Each row below holds a small network's activations on one record, seen along a few directions.
After each row come some of the record's fields: LASIM, FIV, DID, FAVI.
A field that a record lacks is written absent.
Other fields move the rows too, some of them a lot.
In the rows, zero is written as 500.
Strong random noise was added to every row along 3 fixed directions; ignore it. To show where, here is one row again and again, with new noise each time:
[498 489 570 558 523 536 577 477 505 546 395 506 570 456 500 470 553]
[505 491 403 459 487 427 380 432 551 318 516 513 468 457 595 561 565]
[555 448 444 786 711 471 688 339 565 674 404 452 642 376 383 427 520]
[552 448 334 570 630 378 513 338 636 453 464 484 508 407 507 514 560]
[455 554 542 701 438 573 349 505 319 357 608 487 601 452 542 536 489]

[542 474 409 546 638 442 680 458 655 578 502 483 512 389 424 481 436]
{LASIM: falep, FIV: gozo, DID: gaz, FAVI: absent}
[559 426 369 300 640 384 758 377 803 688 228 528 372 480 513 322 513]
{LASIM: gov, FIV: zur, DID: gitil, FAVI: danim}
[561 475 420 496 472 452 516 456 710 475 616 515 435 436 385 451 384]
{LASIM: falep, FIV: sur, DID: pere, FAVI: pifu}
[498 487 488 471 548 418 432 461 506 516 474 504 508 569 450 618 658]
{LASIM: falep, FIV: zur, DID: pere, FAVI: kor}
[583 480 509 164 486 429 615 474 774 546 390 558 341 576 511 360 542]
{LASIM: gov, FIV: zur, DID: gitil, FAVI: pifu}
[522 435 682 513 556 582 641 558 460 734 321 505 609 535 416 428 510]
{LASIM: falep, FIV: gozo, DID: pere, FAVI: kor}
[483 495 646 378 463 484 429 506 515 592 486 504 423 618 485 451 558]
{LASIM: gov, FIV: felin, DID: pere, FAVI: pifu}
[514 497 515 461 497 430 463 488 428 441 568 490 463 530 499 626 590]
{LASIM: zom, FIV: gozo, DID: sipob, FAVI: absent}
[466 538 318 760 612 552 480 497 448 417 613 394 547 340 528 424 334]
{LASIM: falep, FIV: gozo, DID: gaz, FAVI: absent}
[536 461 451 462 549 362 354 422 510 438 587 487 487 553 465 662 587]
{LASIM: falep, FIV: gozo, DID: pere, FAVI: kor}
[448 507 286 719 604 544 464 422 393 313 610 471 531 355 531 622 460]
{LASIM: zom, FIV: gozo, DID: supiz, FAVI: kor}
[534 470 556 443 480 467 356 523 485 474 582 500 496 550 464 524 483]
{LASIM: falep, FIV: gozo, DID: pere, FAVI: kor}
[439 555 509 591 404 607 472 564 379 355 643 548 602 493 549 719 526]
{LASIM: falep, FIV: zur, DID: gaz, FAVI: kor}
[452 500 434 396 560 426 534 464 546 497 436 526 476 516 564 644 657]
{LASIM: gov, FIV: zur, DID: gaz, FAVI: absent}
[491 501 357 534 544 461 490 419 446 413 491 487 532 538 489 616 586]
{LASIM: gov, FIV: zur, DID: gitil, FAVI: kor}
[496 500 564 353 418 489 308 583 464 427 531 525 422 548 578 470 438]
{LASIM: falep, FIV: gozo, DID: pere, FAVI: danim}
[407 606 588 561 405 546 331 606 287 472 617 508 549 544 517 538 523]
{LASIM: falep, FIV: zur, DID: gaz, FAVI: absent}
[426 466 537 530 529 645 655 521 478 540 358 505 543 477 489 567 504]
{LASIM: gov, FIV: gozo, DID: pere, FAVI: kor}
[504 551 628 529 437 616 553 521 432 528 448 525 590 511 500 464 476]
{LASIM: gov, FIV: faz, DID: gitil, FAVI: kor}
[412 542 380 436 461 505 470 522 520 353 559 537 431 464 630 589 517]
{LASIM: gov, FIV: zur, DID: gaz, FAVI: absent}
[448 525 384 660 569 484 391 467 340 450 507 459 568 477 616 431 490]
{LASIM: gov, FIV: zur, DID: gaz, FAVI: danim}
[465 526 478 388 419 470 352 529 392 283 610 488 495 566 594 587 555]
{LASIM: gov, FIV: gozo, DID: gaz, FAVI: pifu}
[474 477 490 674 694 546 541 449 412 689 335 456 586 508 483 402 563]
{LASIM: gov, FIV: zur, DID: pere, FAVI: kor}
[529 483 652 323 404 507 523 548 580 601 466 533 488 574 391 500 542]
{LASIM: falep, FIV: sur, DID: pere, FAVI: pifu}
[505 434 519 656 644 522 839 421 611 699 403 492 675 400 280 503 486]
{LASIM: falep, FIV: gozo, DID: gaz, FAVI: pifu}
[507 506 290 548 565 515 563 445 597 437 543 533 513 415 444 605 488]
{LASIM: falep, FIV: zur, DID: gitil, FAVI: kor}
[476 548 486 669 548 549 487 528 352 511 429 410 583 467 590 387 475]
{LASIM: gov, FIV: faz, DID: gaz, FAVI: danim}
[572 446 313 629 684 399 469 395 565 591 450 442 470 449 512 309 417]
{LASIM: falep, FIV: felin, DID: pere, FAVI: danim}
[537 514 329 359 486 343 216 479 569 325 604 442 349 581 585 465 539]
{LASIM: falep, FIV: zur, DID: pere, FAVI: pifu}
[471 442 522 764 600 559 658 422 481 651 449 454 635 439 344 468 429]
{LASIM: falep, FIV: gozo, DID: pere, FAVI: kor}
[537 507 773 600 396 557 441 550 411 683 629 513 577 626 335 404 451]
{LASIM: falep, FIV: felin, DID: pere, FAVI: pifu}
[611 428 404 425 620 318 508 432 747 576 476 494 378 470 471 368 420]
{LASIM: falep, FIV: gozo, DID: pere, FAVI: danim}
[573 470 293 525 579 334 270 425 585 332 721 447 396 470 523 553 437]
{LASIM: falep, FIV: gozo, DID: pere, FAVI: absent}
[514 529 795 453 391 675 674 667 530 666 374 602 564 555 444 367 456]
{LASIM: falep, FIV: zur, DID: pere, FAVI: absent}

Which values does each new row have?
[564 473 633 712 621 546 646 515 512 749 521 450 587 470 334 384 401]
{LASIM: falep, FIV: gozo, DID: pere, FAVI: absent}
[477 519 497 546 470 496 312 507 478 380 628 460 474 483 479 451 416]
{LASIM: falep, FIV: gozo, DID: pere, FAVI: pifu}
[392 565 605 382 321 632 466 588 384 297 483 554 505 540 540 677 538]
{LASIM: gov, FIV: gozo, DID: gitil, FAVI: kor}
[330 597 694 413 369 723 515 722 304 481 425 547 535 537 653 537 563]
{LASIM: gov, FIV: zur, DID: gaz, FAVI: absent}
[470 507 421 402 529 399 228 507 467 398 482 453 375 499 644 442 472]
{LASIM: falep, FIV: gozo, DID: pere, FAVI: danim}
[561 421 366 537 555 368 472 354 640 459 632 468 481 504 363 554 465]
{LASIM: falep, FIV: gozo, DID: pere, FAVI: pifu}
[586 472 668 595 484 544 605 512 562 620 603 533 577 534 343 465 413]
{LASIM: falep, FIV: gozo, DID: pere, FAVI: pifu}
[488 436 418 342 387 457 369 488 566 275 585 536 431 541 535 648 494]
{LASIM: falep, FIV: gozo, DID: pere, FAVI: kor}
[542 502 688 495 451 497 406 549 532 605 563 494 476 577 407 329 458]
{LASIM: falep, FIV: felin, DID: pere, FAVI: pifu}
[502 537 658 658 480 579 439 580 383 626 617 472 518 535 444 406 414]
{LASIM: falep, FIV: felin, DID: pere, FAVI: absent}
[486 576 491 560 416 540 293 578 388 418 622 506 452 514 582 350 368]
{LASIM: falep, FIV: zur, DID: pere, FAVI: danim}
[609 417 202 468 651 281 374 359 719 368 653 458 369 449 513 580 471]
{LASIM: falep, FIV: gozo, DID: pere, FAVI: absent}
[504 545 622 504 423 556 436 616 457 551 589 529 495 566 460 503 507]
{LASIM: falep, FIV: zur, DID: pere, FAVI: absent}
[470 521 650 478 447 586 506 565 496 603 457 484 474 586 484 313 479]
{LASIM: gov, FIV: zur, DID: pere, FAVI: pifu}
[465 458 330 596 629 522 640 453 522 595 394 510 613 411 467 529 546]
{LASIM: falep, FIV: zur, DID: gaz, FAVI: kor}
[472 485 350 669 653 527 483 431 474 511 480 463 515 456 511 526 520]
{LASIM: gov, FIV: zur, DID: pere, FAVI: kor}
[463 469 704 510 517 635 546 615 371 663 327 481 591 534 483 413 499]
{LASIM: falep, FIV: gozo, DID: pere, FAVI: kor}
